Small tables with named rows and columns. After each table, cells are looked up by row and column.

Table dov
	busugil	gapopuf
puva	-25.12	-13.23
lobaro	-18.44	22.36
mulo	-22.91	-39.05
tepebe	-27.76	-25.21
pebu	-27.92	-22.59
pofa	-17.64	-5.91
zifakam	-20.48	-30.46
vom	-23.83	-25.07
gavi	52.73	-92.40
dab	-62.15	31.32
felen	-28.76	-38.44

busugil of puva is -25.12
gapopuf of dab is 31.32
busugil of tepebe is -27.76
gapopuf of zifakam is -30.46
busugil of dab is -62.15
busugil of vom is -23.83
gapopuf of pofa is -5.91
busugil of gavi is 52.73
busugil of felen is -28.76
gapopuf of gavi is -92.40
gapopuf of mulo is -39.05

gazenek =
	bakosa	gidop	maselo	pifori	lur	votasa
los	-51.607	-25.817	13.110	51.101	11.963	52.119
dirozaf	95.991	-31.546	-57.128	-2.045	31.586	-1.223
tebik	55.540	28.718	6.316	-5.694	16.930	-5.134

pifori of los is 51.101
gidop of tebik is 28.718
bakosa of los is -51.607
gidop of los is -25.817
lur of dirozaf is 31.586
maselo of dirozaf is -57.128
pifori of tebik is -5.694
votasa of tebik is -5.134
lur of los is 11.963
pifori of dirozaf is -2.045
votasa of los is 52.119
bakosa of tebik is 55.540
lur of tebik is 16.930
maselo of los is 13.110
votasa of dirozaf is -1.223
maselo of tebik is 6.316
Which row has the largest votasa? los

nazato
|  | zub | tozenuf | fibi | lus |
|---|---|---|---|---|
| dotul | 57.09 | 46.21 | 49.97 | 21.76 |
| zufe | 49.67 | 46.30 | 43.97 | 48.35 |
| zozu | 48.37 | 43.40 | 45.78 | 58.54 |
| feda | 29.68 | 58.62 | 52.49 | 67.68 |
| laz | 15.54 | 78.43 | 52.45 | 16.78 |
| tumug | 49.21 | 41.84 | 47.46 | 44.41 |

What is the lus of dotul in nazato?
21.76
What is the zub of tumug in nazato?
49.21
What is the tozenuf of laz in nazato?
78.43
What is the fibi of zozu in nazato?
45.78
What is the tozenuf of zufe in nazato?
46.30
What is the zub of feda in nazato?
29.68
What is the zub of zozu in nazato?
48.37
What is the fibi of zufe in nazato?
43.97
What is the tozenuf of feda in nazato?
58.62
What is the fibi of tumug in nazato?
47.46
What is the lus of zozu in nazato?
58.54
What is the lus of zufe in nazato?
48.35
What is the zub of zufe in nazato?
49.67

Table fozore
,bomunu,rifemo,bora,nus,pekibu,das,tikik,zis,ton,besor
lepuzu,47217,14259,54706,21651,38001,25425,61787,20438,62433,19448
viravo,67366,-53666,38769,3151,6754,62275,7424,44104,30278,30139
fur,45832,-10282,54498,29411,36829,11337,56186,33513,45267,46560
lar,55834,25118,49390,16424,28034,10509,65615,21197,58247,51590
gizop,5506,71209,84630,39179,28554,44006,1257,48183,20005,77020
tisa,79669,-34008,39773,23357,43148,41145,-13575,40031,16842,23900
sil,22440,3932,55974,65023,53468,12291,40566,49396,78179,44388
fava,43111,19265,2530,80319,67841,57204,48548,57007,30421,63617
leli,40271,50587,10253,61097,46471,42165,60907,37979,26170,87301
bavag,38778,-11262,18533,21318,44658,26767,4554,10303,23741,29679
pasisoz,26406,53322,23875,45359,47946,48364,25561,22012,42268,58473

What is the besor of leli in fozore?
87301
What is the das of sil in fozore?
12291
What is the rifemo of lar in fozore?
25118
What is the zis of leli in fozore?
37979
What is the bomunu of bavag in fozore?
38778
What is the rifemo of tisa in fozore?
-34008
What is the zis of viravo in fozore?
44104
What is the tikik of fava in fozore?
48548
What is the bora of lar in fozore?
49390
What is the bomunu of viravo in fozore?
67366
What is the besor of tisa in fozore?
23900
What is the tikik of bavag in fozore?
4554
What is the tikik of gizop in fozore?
1257
What is the pekibu of bavag in fozore?
44658
What is the ton of viravo in fozore?
30278
What is the rifemo of lepuzu in fozore?
14259
What is the zis of tisa in fozore?
40031
What is the besor of bavag in fozore?
29679
What is the tikik of sil in fozore?
40566
What is the bora of viravo in fozore?
38769

